Each row below holds a small network's activations on one input, seen along a few directions.
In each table, some parts of the input vary, and every possible input appears once, in random order.
Descriptions start from the smaller parts, as in this example, which fits no table here: one of 2 separate values, together with either a single point or one of 9 places along a line or (one of 4 places along a line, together with one of 5 places around a ring).
Shared parts are said once, and a part with two or three values counts as separate values.

Other details of the inputs vary at random and push rows far along two fixed directions, the same in every table; ignore that.
To show where, the next rows are all for the same input, with only those details redrawn:
[ 42 -57  54   7  12 -21 -14  22  18   1  21]
[  8   9   4 -28  -9  -6 -20  10  -7 -35  18]
[  8  10   5 -26  -7  -5 -20   8  -8 -32  17]
[ 42 -56  54   8  13 -21 -15  21  17   3  20]
[-46 122 -15 -13  55  31 -42 -58 -75  32 -26]
[ -2  28 -26 -54 -36  -3 -19  16  -9 -74  27]
[ 48 -66 103  59  77 -17 -22  -6   5  88  -6]

Table:
r1: [ 57 -97  74  26  18 -16  35  11  35  35   4]
r2: [-38  12 -55  39 -26 -20  -1  28  17  -5  -8]
r3: [-43  22 -26  60  63  63  18 -79 -26 104 -57]
r4: [-13   7 -48 -38 -39  35  30 -24   2 -32  -4]
r5: [   5   13  -36  -71  -65  -11  -14   34    6 -109   42]
r6: [ 51 -74 100  49  72  -8 -14 -14   9  80  -7]
r7: [ 22 -18  17 -11 -15 -21  20  25  13 -16  12]
r8: [  6 -22  -4  11 -26 -22  12  33  27  -5   5]
r9: [-16  11 -27  -4 -43 -29   0  42  16 -27   9]
r10: [-86 124 -73  46  58  61  -2 -85 -59  85 -68]
r11: [-30  70  36  33  71  -9 -55 -25 -53  71 -18]
r12: [ 41 -61 105  65  77 -29 -29   5   5  89  -4]
r13: [ 28 -51  22 -38  -5  18   2 -15   7 -30  14]
r14: [  0  17  -5 -23 -25 -26  10  30   3 -33  13]
r15: [-23 -14 -55  21 -23  30  28 -12  19  -1 -14]
r16: [ 10  -7   4 -36  -8  15  -8 -12  -5 -35  11]
r17: [  9 -10  -3 -38 -12  18  32 -20  -4 -22   1]
r18: [-60 118 -49   5  27  34  -6 -50 -53  45 -42]
r19: [ -6  20  -5 -21 -32 -39   0  44   3 -36  19]
r20: [ 17 -82 -10  54 -22 -14  28  35  56  10   2]
r21: [-14  21 -54 -36 -54  11  23   7  11 -51   4]
r22: [  9   6  -5 -31 -23  -5  24   8   3 -33   8]
r23: [-48  40 -79  19 -29   3   6   8   5 -18 -14]
r24: [ 16 -43  -8  -5 -34   8  31   6  30 -13   2]
- What do these inputs look like to the network? => one of 4 places along a line, together with one of 6 places along a line
- Changing only the place on the line of 6 turns r7 into r19. The same change can be made to r20. Which row results? => r2
- Start at r13 and move only the place on the line of 6, one step at a time. The first step leads to r16. Which rows follow, in order? => r6, r5, r12, r11
- Change only the place on the line of 4 in r8. List by row number the other rows that result. => r12, r14, r23

Table:
r25: [-20  18 -58 -40 -39  16  23  -3  -4 -70  10]
r26: [  51 -107   64   59   34  -21   23   19   43   41   -2]
r27: [ 24  -4  35 -30  -5 -34 -25  30  -7 -33  25]
r28: [  1   9 -42 -36 -58  -9  29  29  18 -57  20]
r29: [ -5   6 -18 -17 -10  12  29 -10  -4   0  -7]
r30: [-28  28 -56 -24 -43  -8 -12  18   0 -68  15]
r31: [-51 101 -67 -43 -28  30  -3 -29 -35 -26 -20]
r32: [ 12 -51 -30 -30 -80 -29  -2  65  47 -84  44]
r33: [  0  37  46 -16  54  16 -25 -40 -44  31  -4]
r34: [-61 104 -77 -24  -7  14  -2 -15 -42 -37 -12]
r35: [ 13 -47 -20 -32 -87 -34  17  64  48 -77  35]
r36: [-56 114 -21  41  86  40 -12 -72 -72  85 -52]
r37: [  6 -28  -2 -13 -28   7  17   2  15  -7   1]
r38: [ 41 -93  36  34   2 -15   4  22  43   4   9]
r39: [ 15 -37  21  25  14   4 -11   0  19  32  -6]
r40: [ 24 -64  46  43  40  10  -5 -14  16  71 -10]
r41: [-19  26 -59 -28 -45   6  -7  10   1 -69  18]
r42: [-43  90 -24   6  20  27 -11 -43 -42  47 -33]
r43: [ 66 -73  81  -2   8 -38 -14  37  23  -8  34]
r44: [-19  28 -56 -34 -50  12 -12  17   4 -57  16]
r45: [ -6  12  20  33  29 -16  12  -5  -3  54 -19]
r46: [  7 -33  41  58  67  18  -7 -42  -9  81 -25]
r47: [-27  62  22  46  81  23   5 -61 -43 109 -55]
r48: [ 75 -99 117  24  43 -35 -12  23  27  35  18]
- What do these inputs look like to the network? => one of 4 places along a line, together with either a single point or one of 5 places around a ring
- Changing only the place on the line of 4 turns r47 into r29. The same change can be made to r38. Which row results? => r46
- Start at r42 and move only the place on the ring of 5, one step at a time. The first step leads to r44. Which rows follow, in order? => r41, r36, r28
- List by row number the other rows that have the place on the line of 4 in common with r34. => r27, r30, r32, r35, r45
